A small network was trained on invented records. Each row is its activation on one of them, seen along a few directions.
Each row is followed by the record's values for the fields RURO, SUTOZ, BINUG, LEKOV, DITE.
Not every record has every field; a missing one is written none.
The largest differences between rows may come from other fields.
In the rows, 500 means zero.
Random noise pushes rows far along 9 fixed directions. That doesn't count. These rows show it; they differ only by the noise:
[498 427 490 685 411 684 638 625 778 835 695 784 538 381 706 370 482 449
 649 540 489 495 425 286]
[573 398 537 490 567 691 518 773 408 423 398 407 520 263 499 798 689 500
 575 547 403 408 562 399]
[507 494 704 361 585 397 399 348 714 357 277 511 552 596 327 580 490 446
 350 510 366 504 722 883]
[616 552 570 514 598 320 392 425 665 552 395 554 549 594 469 458 495 520
 480 556 541 438 494 588]
[500 447 662 580 569 353 491 428 888 623 487 582 648 780 415 434 326 541
 418 385 410 567 659 670]
[383 602 544 556 246 604 552 228 588 723 591 701 561 453 617 240 435 338
 439 547 458 572 550 630]
[614 534 677 376 506 756 615 583 227 591 750 731 543 186 483 523 500 567
 590 573 217 600 407 491]
[672 416 436 461 533 490 408 573 736 437 528 818 326 351 595 398 294 523
 610 721 616 622 173 545]
[827 539 624 310 550 305 324 503 636 504 374 661 379 558 660 445 461 499
 610 708 569 260 342 580]
[688 457 587 283 339 553 411 509 222 262 485 490 408 485 578 527 229 543
 518 602 395 611 366 723]
[527 444 553 466 420 435 376 586 672 542 425 381 507 582 554 621 302 484
 385 415 576 466 590 484]

[356 485 363 628 686 303 458 436 392 298 487 388 543 604 179 572 357 721
 369 387 555 766 468 520]	(RURO bar; SUTOZ lozov; BINUG sebo; LEKOV fuvus; DITE none)
[487 540 537 610 538 400 500 371 415 521 496 325 708 714 322 426 472 540
 437 385 467 633 567 624]	(RURO bar; SUTOZ vire; BINUG kame; LEKOV funov; DITE tosu)
[396 577 609 663 647 548 567 370 755 779 510 629 683 476 365 473 748 436
 420 435 404 501 739 537]	(RURO mivun; SUTOZ none; BINUG none; LEKOV gipa; DITE gapuz)
[468 797 684 280  76 533 485 140 283 847 558 399 520 508 741 203 565 239
 391 523 491 221 642 553]	(RURO bar; SUTOZ lozov; BINUG sebo; LEKOV ved; DITE tosu)
[680 503 480 462 568 444 523 699 590 668 714 596 479 492 492 388 370 683
 626 490 563 561 276 326]	(RURO mivun; SUTOZ none; BINUG none; LEKOV funov; DITE gapuz)
[621 463 594 516 356 534 617 454 372 496 622 548 484 680 671 344 358 542
 612 531 322 467 433 591]	(RURO zov; SUTOZ none; BINUG none; LEKOV gipa; DITE tosu)
[636 440 478 459 665 568 552 642 269 333 724 600 521 401 281 421 283 738
 609 558 355 892 148 581]	(RURO bar; SUTOZ vire; BINUG kame; LEKOV fuvus; DITE tosu)
[439 539 567 479 434 697 528 473 151 333 382 376 639 340 467 747 808 340
 449 485 286 530 758 652]	(RURO zov; SUTOZ none; BINUG none; LEKOV ved; DITE tosu)
[516 487 526 464 667 643 502 558 560 462 584 712 505 216 337 565 631 500
 492 562 366 679 455 577]	(RURO mivun; SUTOZ none; BINUG none; LEKOV gipa; DITE tosu)
[507 458 395 496 555 651 365 692 653 484 598 661 453 211 536 658 499 428
 481 528 646 719 377 349]	(RURO bar; SUTOZ vigef; BINUG kame; LEKOV gipa; DITE tosu)
[496 407 350 591 623 544 592 648 422 365 463 434 504 481 407 565 601 607
 627 501 496 578 455 352]	(RURO bar; SUTOZ lozov; BINUG sebo; LEKOV funov; DITE none)
[564 360 485 656 526 564 572 654 583 426 544 573 548 638 590 514 441 537
 616 495 413 591 494 527]	(RURO zov; SUTOZ none; BINUG none; LEKOV ved; DITE tosu)
[662 567 593 418 457 624 426 471 162 400 507 611 535 313 626 555 570 427
 517 644 424 520 426 604]	(RURO zov; SUTOZ none; BINUG none; LEKOV gipa; DITE tosu)
[551 370 696 583 382 666 645 468 530 568 665 697 562 639 663 308 303 495
 631 516 224 623 478 688]	(RURO bar; SUTOZ lozov; BINUG sebo; LEKOV gipa; DITE tosu)
[441 589 541 396 557 333 512 291 640 475 444 620 479 662 403 314 515 499
 475 502 441 506 553 655]	(RURO bar; SUTOZ lozov; BINUG sebo; LEKOV fuvus; DITE none)
[414 557 423 794 537 500 492 343 573 595 476 519 613 447 417 321 620 459
 494 610 575 596 410 560]	(RURO bar; SUTOZ lozov; BINUG sebo; LEKOV gipa; DITE tosu)
[551 610 522 329 361 400 415 420 154 360 437 246 542 621 548 569 535 503
 434 423 509 448 598 493]	(RURO bar; SUTOZ lozov; BINUG kame; LEKOV ved; DITE tosu)
[589 321 410 676 429 517 541 598 512 351 420 444 475 658 648 417 429 538
 679 592 516 516 342 511]	(RURO bar; SUTOZ lozov; BINUG sebo; LEKOV gipa; DITE tosu)
[410 544 353 516 397 578 354 541 491 446 443 319 503 286 419 654 528 431
 373 498 699 677 479 430]	(RURO bar; SUTOZ lozov; BINUG kame; LEKOV gipa; DITE gapuz)
[479 445 484 528 277 474 392 676 767 776 581 267 512 623 675 479 252 479
 415 347 713 372 517 222]	(RURO bar; SUTOZ lozov; BINUG sebo; LEKOV gipa; DITE tosu)
[532 535 547 427 588 307 322 534 582 497 320 206 550 640 371 618 487 496
 361 423 608 398 575 540]	(RURO bar; SUTOZ vigef; BINUG kame; LEKOV fuvus; DITE tosu)
[565 426 604 370 536 426 508 505 521 424 611 623 440 634 497 483 180 643
 522 472 391 641 400 631]	(RURO bar; SUTOZ lozov; BINUG kame; LEKOV fuvus; DITE gapuz)
[432 485 514 437 378 380 476 614 904 893 694 530 424 654 641 390 160 515
 409 297 685 412 497 169]	(RURO bar; SUTOZ lozov; BINUG sebo; LEKOV fuvus; DITE none)
[467 315 466 747 446 494 672 546 745 478 427 591 549 870 773 411 582 436
 738 478 424 361 656 480]	(RURO bar; SUTOZ lozov; BINUG sebo; LEKOV funov; DITE tosu)
[592 439 394 653 522 532 558 554 479 356 466 535 611 685 531 438 544 535
 682 583 490 686 376 602]	(RURO bar; SUTOZ vire; BINUG sebo; LEKOV fuvus; DITE gapuz)
[547 452 429 664 808 340 516 580 711 513 617 700 531 584 356 433 404 691
 552 479 518 661 325 472]	(RURO mivun; SUTOZ none; BINUG none; LEKOV fuvus; DITE tosu)
[414 589 353 755 682 474 526 315 480 428 411 552 601 420 373 417 795 486
 517 605 569 560 455 511]	(RURO bar; SUTOZ lozov; BINUG sebo; LEKOV gipa; DITE tosu)
[399 457 600 422 615 620 611 470 738 470 536 666 525 426 345 592 655 483
 490 472 305 561 693 578]	(RURO bar; SUTOZ lozov; BINUG sebo; LEKOV gipa; DITE gapuz)
[493 596 520 765 590 371 651 217 538 516 508 655 753 896 417 165 629 541
 637 480 362 622 554 718]	(RURO bar; SUTOZ vire; BINUG kame; LEKOV funov; DITE none)
[652 494 668 557 624 592 545 489 439 431 428 653 682 560 543 493 752 445
 673 603 248 468 567 684]	(RURO bar; SUTOZ vire; BINUG kame; LEKOV gipa; DITE tosu)
[476 577 572 435 575 472 409 414 445 428 471 524 574 452 413 607 562 471
 356 467 443 537 649 589]	(RURO zov; SUTOZ none; BINUG none; LEKOV gipa; DITE tosu)
[457 514 418 484 476 518 492 518 544 552 469 433 423 421 562 493 477 490
 521 504 615 412 460 387]	(RURO bar; SUTOZ lozov; BINUG sebo; LEKOV funov; DITE gapuz)
[397 499 428 541 292 434 395 287 456 470 455 389 430 591 562 407 302 423
 392 505 636 501 476 592]	(RURO bar; SUTOZ lozov; BINUG sebo; LEKOV ved; DITE tosu)
[439 380 216 637 339 518 415 469 452 231 279 366 287 442 627 423 362 421
 515 709 743 527 258 628]	(RURO zov; SUTOZ none; BINUG none; LEKOV fuvus; DITE tosu)
[419 560 557 526 462 592 659 394 349 606 446 402 590 502 478 436 714 471
 518 517 341 359 666 557]	(RURO zov; SUTOZ none; BINUG none; LEKOV fuvus; DITE gapuz)
[340 394 506 625 392 690 810 402 429 453 652 622 624 604 472 320 515 521
 612 423 179 690 632 666]	(RURO zov; SUTOZ none; BINUG none; LEKOV funov; DITE tosu)

Which values does each new row have?
[675 710 513 401 548 327 301 517 510 693 564 577 422 420 591 520 498 487
 420 542 713 322 378 263]	(RURO zov; SUTOZ none; BINUG none; LEKOV gipa; DITE none)
[579 390 461 307 410 438 425 540 465 207 254 412 276 628 611 591 434 464
 550 564 527 316 486 645]	(RURO mivun; SUTOZ none; BINUG none; LEKOV fuvus; DITE none)
[453 383 604 449 447 792 732 524 504 511 716 857 398 351 588 360 440 482
 677 643 209 569 399 611]	(RURO bar; SUTOZ lozov; BINUG sebo; LEKOV fuvus; DITE tosu)
[298 376 434 591 410 560 625 314 497 243 212 354 494 669 412 461 586 411
 462 534 378 525 708 826]	(RURO zov; SUTOZ none; BINUG none; LEKOV fuvus; DITE none)
[510 660 415 640 492 540 568 450 223 644 580 361 631 395 416 348 659 575
 580 548 549 544 388 393]	(RURO bar; SUTOZ lozov; BINUG sebo; LEKOV funov; DITE gapuz)
[590 543 494 578 669 388 539 489 463 522 508 464 597 639 350 392 586 650
 609 531 455 559 455 516]	(RURO bar; SUTOZ lozov; BINUG sebo; LEKOV funov; DITE gapuz)
[478 463 713 224 822 482 390 640 700 492 497 585 341 153 233 750 429 559
 313 522 466 432 494 515]	(RURO bar; SUTOZ lozov; BINUG sebo; LEKOV fuvus; DITE tosu)
[560 419 532 608 160 508 469 471 489 589 598 520 565 785 849 386 158 422
 488 438 529 580 489 546]	(RURO zov; SUTOZ none; BINUG none; LEKOV gipa; DITE tosu)
[516 554 564 241 271 407 287 393 494 589 482 426 293 467 666 480 185 387
 296 511 674 354 442 579]	(RURO mivun; SUTOZ none; BINUG none; LEKOV fuvus; DITE tosu)
[386 536 383 395 335 614 497 430 459 475 466 491 410 334 566 497 546 382
 433 547 594 517 582 486]	(RURO zov; SUTOZ none; BINUG none; LEKOV funov; DITE gapuz)
[467 455 198 552 301 620 397 560 224 226 531 455 379 342 552 542 272 508
 445 508 666 865 268 446]	(RURO mivun; SUTOZ none; BINUG none; LEKOV gipa; DITE none)
[319 388 500 385 353 845 657 697 250 441 687 461 442 228 448 665 401 536
 453 381 297 640 546 420]	(RURO mivun; SUTOZ none; BINUG none; LEKOV fuvus; DITE none)
[422 452 328 579 472 489 521 433 489 281 391 440 475 485 424 426 525 483
 502 574 540 641 448 647]	(RURO zov; SUTOZ none; BINUG none; LEKOV funov; DITE tosu)
[500 551 422 732 668 556 693 622 304 652 824 686 609 435 467 419 510 720
 670 420 433 665 339 164]	(RURO bar; SUTOZ lozov; BINUG sebo; LEKOV funov; DITE none)
[733 419 680 389 494 510 554 542 291 456 435 437 488 667 599 450 535 553
 658 600 303 310 459 694]	(RURO mivun; SUTOZ none; BINUG none; LEKOV fuvus; DITE tosu)
[495 339 423 555 401 580 496 567 488 422 360 398 370 492 652 543 471 433
 552 589 556 378 442 558]	(RURO mivun; SUTOZ none; BINUG none; LEKOV fuvus; DITE tosu)
[600 439 537 658 847 402 479 661 336 272 373 368 742 603 308 811 697 675
 498 392 368 573 640 476]	(RURO zov; SUTOZ none; BINUG none; LEKOV gipa; DITE tosu)
[532 490 659 342 228 519 573 493 383 580 535 305 500 788 639 436 337 479
 521 373 365 354 670 522]	(RURO bar; SUTOZ lozov; BINUG sebo; LEKOV funov; DITE none)
